Each row below holds a small network's activations on one input, seen along a few directions.
Each table varies a few parts of the input and shows all the possible inputs, shuffled.
Descriptions start from the smaller parts, as in this example, which fits no table here: one of 2 separate values, together with either a single point or one of 11 places around a ring or (one of 5 places around a ring, together with one of 6 places along a line).
Shared parts are said once, and a part with two or three values counts as separate values.
In the rows, zero is written as 128.

Other details of the inputs vary at random and push rows far along two fixed directions, the same in every table; ignore that.

Rows:
x1: [ 77 121 123 109 111 171  90 164 159  88 127 121 143 152 117]
x2: [132 107  67 118 168 149 125  91 165 104 108 200 137 165 110]
x3: [195 104 118 156 170  71 121  60  93 136  79 173 158  75 103]
x4: [ 84 136 138  89  86 122  91 115 149  84  57 129 142 112 105]
x5: [116 112 109 128 111 157  91 159 163 124 122 125 117 148 133]
x6: [184 187 196 156 107  95 200 140  76 220 207  41  77  88 180]
x7: [175 140 146 138 122 121 167 117 102 162 163 124 108 130 149]
x8: [ 45 122 119  98 114 162 105 175 167  79 119 126 146 160 115]
x9: [ 74 118 148 102  78 127  61 153 155  84  71 106 153 105 116]
x10: [123 118 126 126 131 134 100  91 104 119 100 125 156 114 113]
x11: [ 63 151 133  91 112 151 126 149 158  92 130 113 127 159 118]
x12: [114 143 143 111 112 125 151 145 128 127 151 118 112 145 142]
x13: [101 138 132 113 143 103 136 101 106 111 102 120 146 123 123]
x14: [169 139 142 144 153  51 159  89  95 133  93 142 135  85 122]
x15: [209 148 193 159  87 116 164 143  73 219 206  69  82 102 178]
x16: [145 101  71 162 236 104 153  98 127  96 119 208 161 128 100]
x17: [160 134 175 148 102 108 171 175  95 172 184  89 102 117 170]
x18: [ 75 144 147  89  87 156 105 121 123 106  99  95 144 136 120]
x19: [180 112  85 165 213 119 142  66 114 127 132 190 155 117  99]
x20: [ 87 143 118  98  80 149 121 159 167 116 113 105  95 170 128]
x21: [123 167 142 123 111 152 142 124 134 148 153  95 113 130 130]
x22: [230 139 164 175 110 109 156 124  83 228 183  91  81 102 168]
x23: [137 105 123 135 137 134 121 145 129 123 147 146 130 134 133]
x24: [ 85 133 132 117 109 168  99 158 161 111 140 101 134 132 122]
x25: [ 82 119 160 113 102  93 101 155 132  97  80 116 146  97 122]
x26: [190 117  68 157 191 111 155  64 125 141 111 198 120 140 111]
x27: [104 121 116 127 110 142 118 177 161 125 121 127 114 149 138]
x28: [ 91 127 150 121 115 120 120 148 103 116 113  97 147 110 137]
x29: [142 124 171 141 110 115 123 132  83 157 140  68 135  87 154]
x30: [ 93 145 134  96  85 147 133 161 156 130 141 103  96 162 142]
x31: [173 118  78 153 217 115 164  57 115 111 124 206 151 134  93]
x32: [ 99 114 122 111  93 171  91 176 166 122 138 117 114 153 138]
x33: [133 124 120 135 135 149 121 109 130 127 141 140 139 140 110]
x34: [117 122 127 124 112 138 132 174 144 139 149 122 114 139 149]
x35: [177  82  46 154 220 126 128  64 140 109 115 237 149 142  94]
Description of these inputs: one of 5 places around a ring, together with either one of 2 separate values or one of 5 places along a line.
Question: Change only the choice among 2 separate values in x9. List by row number the other rows that result.
Answer: x29
Question: A walk changes only the place on the line of 5. It starts at x6 and steps to x11. List the rest of the walk in order.
Answer: x12, x30, x20

Rows:
x36: [133 119 125 126 124 130 114 107 136 117  87 142 135 127 107]
x37: [ 94 119 130 106  95 136  97 151 141 106  94 109 133 132 134]
x38: [159 141 150 145 129 134 148 111 111 171 154  98 115 110 142]
x39: [244 119 111 197 197  76 207  90  70 194 184 164  99 107 155]
x40: [122 137 163 125  88 146 132 161 108 158 168  73 115 115 150]
x41: [ 77 105 116 105  99 168  80 155 163  90 105 135 147 142 118]
x42: [ 88 159 146 106  98 151 124 129 143 124 121 104 128 139 121]
x43: [138  86  77 147 192 118 107 108 151  85 108 203 166 124  99]
x44: [159 131 125 130 134 132 153 129 119 160 157 134 104 149 141]
x45: [110 137 146 108  83 136 102 145 124 128 105 103 120 123 140]
x46: [187 117  59 152 210 120 154  64 137 131 122 214 131 144 104]
x47: [140 132 162 140  81 135 116 142 109 161 150  91 114 112 149]
x48: [160 141 164 148  98 123 169 172 113 185 189  82  77 131 173]
x49: [129 127 141 123  92 151 100 128 146 132 131 105 124 127 126]
x50: [122 134 113 128 159 117 141  98 119 106 121 156 152 137 112]
x51: [ 69 116 116 100 108 138  83 166 165  94  81 133 144 138 110]
x52: [137 137 141 114 127 109 135 116 115 131 122 117 123 121 130]
x53: [120 137 124 107 126 121 126 107 135 118 108 133 133 129 110]
x54: [ 57 118 111 113 120 161  88 159 162  83 118 126 146 149 114]
x55: [125 159 170 127  96 119 149 157 108 152 157  69 110 119 151]
x56: [171 122 117 145 177  82 167  95 102 130 121 169 141 105 121]
x57: [121 110  90 136 166 137 120  95 119  95 117 167 154 139 109]
x58: [128 148 169 121 103 103 137 159 119 148 148  83 107 109 149]
x59: [ 83 123 106 123 168 127 125 128 156  73 102 163 153 146 105]
Question: The inputs of x39 and x46 match in every part but one. If x40 is changed in the same way as x39 into x46, which row does it become?
Answer: x38
Question: What is each input in this table made of?
Answer: one of 4 places along a line, together with either a single point or one of 5 places around a ring
Question: A walk changes only the place on the ring of 5. It starts at x51 and steps to x58. List the rest of the walk in order.
Answer: x59, x54, x43
Question: A walk changes only the place on the line of 4. It starts at x43 and steps to x41. List the rest of the walk in order.
Answer: x47, x49
Question: Change only the place on the line of 4 in x59. List by row number the other rows that result.
Answer: x42, x50, x55
